These are the activations of a small neural network, seen along a few directions. Each row is one input.
Each table varies a few parts of the input and shows all the possible inputs, shuffled.
A made-up example of a description, with smaller parts first: one of 3 separate values, together with either a single point or one of 11 places along a line or (one of 4 places along a line, together with one of 5 places around a ring).
Shared parts are said once, and a part with two or three values counts as separate values.

Other details of the inputs vary at random and push rows far along two fixed directions, the same in every table; ignore that.

Rows:
r1: [ -4   7  70 -46  -8  73  -5 -20  10  19  -5  -3 -24]
r2: [-12 -19 -40 -13  15 -61  22 -15   3 -15   5  -8 -52]
r3: [ 11   8 -12  41 -20 -12 -10  43   6 -29   5  13  48]
r4: [-32 -41 -30 -32  38 -67  11 -51 -15 -16  -5 -14 -56]
r5: [-37  -7  34 -28  68   1  20 -48  -9  32  -9 -19 -17]
r6: [-28 -34 -33  -9  16 -60   7 -28  -4 -23   8 -14 -40]
r7: [ 7 22 59  2 -3 47 -6 30 26 38  8 13 63]
r8: [ 20   3 -30  66 -15  -5  -6  46  -5 -29   9   3  47]
r9: [-35  -5  52 -33  78  -2  18 -58   4  32 -13 -26 -23]
r10: [-20   6 -44   9   4 -31  -6 -63 -48 -32 -11 -14 -53]
r11: [ 31  12  58 -15  -5  45   5  55  31  56  -8  -5  37]
r12: [-24  -2  67 -37  25  29  -2 -12  41  45   9 -24   8]
r13: [ -7  30  78  -7  15  50 -12  19  45  40   3   1  58]
r14: [ 19  18  42 -48 -13  60  11  -8  12  16  -5   2 -36]
r15: [ 18   1  57 -13 -11  45 -12  31  30  49  17  -6  46]
r16: [ 27  15 -27  30 -57  36 -10  27 -19 -50  -3  39  21]
r17: [ 28  32 -29  43 -67   3 -28  25 -30 -41 -14  14  28]
r18: [-10  -2 -38  37  13 -12  -2  -1  -3 -16  13   4  15]
r19: [  6   6 -36  25 -14  28  -3 -14 -34 -44   1  23 -19]
r20: [ 34   1 -51  37 -45  -9  -2  60  22  -9  11  12  29]
r21: [ -9 -10 -38  13   5 -36   2   5 -21 -21   2  19  12]
r22: [ 26  18 -32   5 -47  -8  -9   5 -19 -15 -15  -4 -35]
r23: [-35  -4  41 -38  56 -23  13 -49   5  13 -12  -5 -20]
r24: [  7   2  36 -36  11  17  17   5  29  53  10  -8  -2]
r25: [ 28 -21 -37  37 -39  -9 -18  66  -8 -13   3  14  42]
r26: [ -2  -6 -36  32  11 -10   1   0 -13  -4  15  10  16]
r27: [  7   2 -35  12 -50 -14 -23  -5 -30 -28 -12  -7 -22]
r28: [-16 -30 -45 -36  38 -74  26 -46  -7  -8  -7 -10 -71]
Description of these inputs: one of 4 places along a line, together with either one of 2 separate values or one of 5 places around a ring.
Changing only the place on the line of 4 turns r26 into r7. The same change can be made to r8. Which row results?
Answer: r3
Which other rows does r1 become when the choice among 2 separate values takes its other values? List them by row number.
Answer: r27
A walk changes only the place on the line of 4. It starts at r20 and steps to r12. List the rest of the walk in order.
Answer: r13, r18
Which other rows agree with r24 in the place on the line of 4? List them by row number.
Answer: r2, r11, r14, r20, r22, r28

Rows:
r29: [-31 -19  21 -46  63 -32  28 -41  18  26   1 -20 -40]
r30: [ 15  -1 -14  30  -1   9   3  38   7  -8   9  22  41]
r31: [-34 -11  24 -61  32  -7  16 -58   3  13   0  -1 -54]
r32: [-49 -14  22 -41  57  -9  16 -59  10  18  14  -8 -32]
r33: [ 10   3 -24  23 -11  -6 -11   5 -18 -12  -6  -1   2]
r34: [  9   2 -31   5 -25  -5   0  13  -4 -17   5  20  -4]
r35: [ 37  19  74  -8 -29  60 -12  52  37  34  -6  -9  46]
r36: [ 23   6 -16  26 -25  32  -7  28  -4  -9   2  16  20]
r37: [ 21   9 -13  33 -22  24 -13  24 -11 -13  -2   8  22]
r38: [ 37  28  65  -3 -31  59 -11  55  38  33  -6 -12  45]
r39: [ -3 -15 -61  26 -16 -41  -7  -7 -36 -42  -6   8 -19]
r40: [ 32  -6  -9  16 -35   9  -7  47   3  -5   0   3  15]
r41: [ 11   5 -26  18 -22 -21  -4   8 -11  -8  -3  -6  -2]
r42: [ 12   1 -35  12 -24  -3   4   9  -6 -11   8  16  -8]
r43: [-17   0  45 -21  26  -2   0  -9  21  39   3 -23  15]
r44: [  6 -12 -30  12   6 -17  11  23   5  -4  10  22  15]
r45: [ -5 -16 -66  18 -21 -29   0 -11 -24 -51   3  26 -23]
r46: [ 10  -2   0  15   7 -19   1  26  10  11  -4  -1  32]
r47: [ 4  1  1 25 14  2  1 20  3 -4  3  8 33]
r48: [ -3   9  53 -32   6  12  -5 -13  12  25 -12 -18   0]
r49: [ 11 -22 -75  19 -18 -42   2   5 -16 -30   2   4 -32]
r50: [-24   1  46 -13  34  19  -2 -18  16  23   8 -13  16]
r51: [ -2 -20 -68  19 -15 -25   4  -7 -32 -46   6  24 -24]
r52: [ -5  14  16   0   5   3  -2 -17  -7   7  -6 -13  -7]
r53: [ 13  -7 -18  23 -21   5  -7  41  14   2  18  19  38]
r54: [ 14  -1   1   7 -21  -1  -7  20  -8   1  -8  -6  13]
r55: [ 25  10  65   3  -9  47 -10  57  47  47   8 -14  63]
r56: [-27  -4  24 -46  40 -16  11 -56  -5  28 -12 -27 -48]
r57: [  1  -6 -67  18 -24 -55  -4  -4 -22 -39  -5   4 -21]
r58: [-37   5  23 -34  44  -3  14 -70 -10   8  -2 -18 -49]
r59: [ 17  13 -16  22 -31  21  -8  26  -1 -22   2  18  21]
r60: [ -3 -17 -63  27 -13 -31  -3  -9 -37 -49   0  16 -19]
r61: [ -8  14  13  -2   2  13  -3 -15  -3  -9  -5  -2  -3]
r62: [  7   4  11 -11  -3   4   7  -1  12  13   0 -14 -17]
r63: [ 20   1  -9   4 -18  22  -2  21   1   7   4  13   7]
r64: [-43  -8  28 -33  70 -30  18 -55   2  21  -6 -19 -29]
r65: [  2 -23 -68  11 -23 -31   5   2 -26 -35   6  26 -26]
r66: [ -7   7  24  -7  -1   3  -9 -12  -5  -1 -11  -6  -2]
r67: [-11  23  49 -19  12  19  -5 -18   6  17 -12 -18   0]
r68: [ 27  32  60   9 -21  78  -7  36  23  29   1   1  47]
r69: [-39  -3  30 -43  39  -5   9 -67  -9   0  -6 -12 -45]
r70: [-19  -2  16   3  21  -9  -7  -9   7  12   4 -11  14]
Changing only one part turns r36 into r33. The same change can be made to r32. Which row results?
Answer: r70
Changing only one part turns r62 into r42. The same change can be made to r55. Which row results?
Answer: r53
Describe the family of inputs behind these rows.
Answer: one of 6 places around a ring, together with either one of 2 separate values or one of 5 places around a ring
A walk changes only the place on the ring of 6. It starts at r59 and steps to r61. List the rest of the walk in order.
Answer: r67, r57, r38, r34
A walk changes only the place on the ring of 6. It starts at r30 and steps to r44. List the rest of the walk in order.
Answer: r29, r46, r64, r47

Rows:
r71: [-18   7  44 -27  71  -1  19 -39  12  29  -6 -15 -23]
r72: [ 18  -8  49 -41 -21  61   8  21  26  41   8   7  -6]
r73: [ 14 -25 -62  40 -25 -10  -5   3 -40 -45  -7  29 -14]
r74: [  1 -10  38 -74  11 -13  10 -30  17  42  -6 -39 -58]
r75: [11  1 52 11 -2 42 -2 48 11 13 -1 16 68]
r76: [  1  -8 -40  31  -3 -40  -5   6 -17   5  -4 -19   8]
r77: [-22 -29 -54 -55  13 -41  25 -49  -5 -16   7   7 -92]
r78: [-12   8  19 -32  45  -6  23 -63 -12   5 -18  -9 -58]
r79: [ 14  40  53  -4   4  54   2  -4   9  37  -4 -11   4]
r80: [ 27   3 -17  16 -39 -27 -22  27 -28 -30 -17  -6  14]
r81: [ 10   0  24  -9  10  -5  -9 -22 -12   9 -27 -33 -22]
r82: [-22 -19 -48  23   0 -69  -7 -17 -10 -25   5 -23 -14]
r83: [  0   5 -48  10  -5   1   3 -25 -31 -18   3   7 -18]
r84: [-23  14  31 -19  52   4  22 -38   9  40   5 -17 -12]
r85: [-25  -5  31 -22  -3  21   1 -39   3  -1  -6  10 -15]
r86: [-22  12  39 -37  27   4  -3 -50 -14  41 -17 -47 -40]
r87: [ 26 -14  42 -16 -11  47   3  53  42  46  20  15  36]
r88: [ 37   4   5   4 -22  14  15  64  42  29  12  13  30]
r89: [ -7  12 -32  19 -26  18  -8   2  -4 -30   5   2  -3]
r90: [  2  -4 -38  37 -27 -10 -10  31   9 -30   4  25  45]
r91: [  5   6 -44  44 -26 -28 -10  39   8 -29   7  26  32]
r92: [-11  -5  17 -10  49  11   8 -16   7  10  -2  -5   0]
r93: [  4   9  47  14   9  63 -12  32  13  45  14   4  53]
r94: [ 25  18 -46  39 -57 -11 -17  30  -7 -43  -2  28  19]
r95: [ -4 -20  19   2  38  21   5  -8   1  10   1   1   9]
r96: [ 18   1 -31  42 -48  23 -21  25 -19 -39  19  19  21]
r97: [-31   2  23 -25  50  17  21 -43   7  36   4 -14  -6]
r98: [ 12  20  49  -1 -40  19 -27  23  13  16 -22 -18  30]
r99: [-23 -20 -29  10   5 -26 -14  -6  -5 -23  17  30   7]
r100: [-34  -7 -27 -17   6 -56  -2 -67 -24 -17  -2 -32 -70]
r101: [ 48  18  12  -7 -45  36   6  59  29  23   2  10   6]
r102: [-34 -14  -8 -22  23 -63  -6 -43  -1   1  -3 -19 -20]
r103: [ 25  37  20  27 -38  40 -10  30  13  -8   2  -1  29]
r104: [-13  -6 -61   0 -18 -41  -6 -39 -25 -51   5  26 -30]
r105: [-11 -18 -68  17  -5 -19   0 -35 -48 -34   8  17 -41]
r106: [-3 -2 29 24 -6 36 -7 22 18  7 19  6 46]
r107: [-18   3 -24  11  21 -36  13 -29   2 -18  19  -3 -15]
r108: [ 42 -10  11  -1 -29  -2  -4  65  31  34   7 -17  32]
r109: [  3  13  66 -18  26  37   6  13  23  25  -4   2  50]
r110: [ -5 -14 -20  11   4 -59  -8  11 -14 -16 -12  -9   9]
r111: [ -9  -5  33  -9  40 -12  -2  -8   6  29 -20 -35  -5]
r112: [  8 -12 -23  13 -26   4  -7  18 -32 -40  -2  25   8]
r113: [-16  17  42 -41  28   0  23 -37  -7   4 -17  -7 -34]
r114: [ 21   0  44 -19 -12  50  14  57  54  44   9   1  37]
r115: [-12 -10 -49  14  19 -66  18 -11 -18 -37   1  20 -15]
r116: [-42   5  34 -35  53   9   7 -46  20  23  14 -17 -12]
r117: [ 30   5 -55  47 -29  12 -18  42 -27 -45  -6  22  10]
r118: [ 17   6 -48  33 -43   0 -10  45 -24 -51 -10  28  20]
Describe the family of inputs behind these rows.
Answer: one of 2 separate values, together with one of 4 places along a line, together with either a single point or one of 5 places around a ring
Changing only the place on the line of 4 turns r93 into r97. The same change can be made to r99. Which row results?
Answer: r90
Changing only the place on the line of 4 turns r89 into r100. The same change can be made to r77. Which row results?
Answer: r74
A walk changes only the place on the ring of 5. It starts at r112 and steps to r85. List the rest of the walk in order.
Answer: r96, r105, r73
Which other rows does r78 become when the place on the line of 4 takes its other values? List them by row number.
Answer: r73, r81, r117
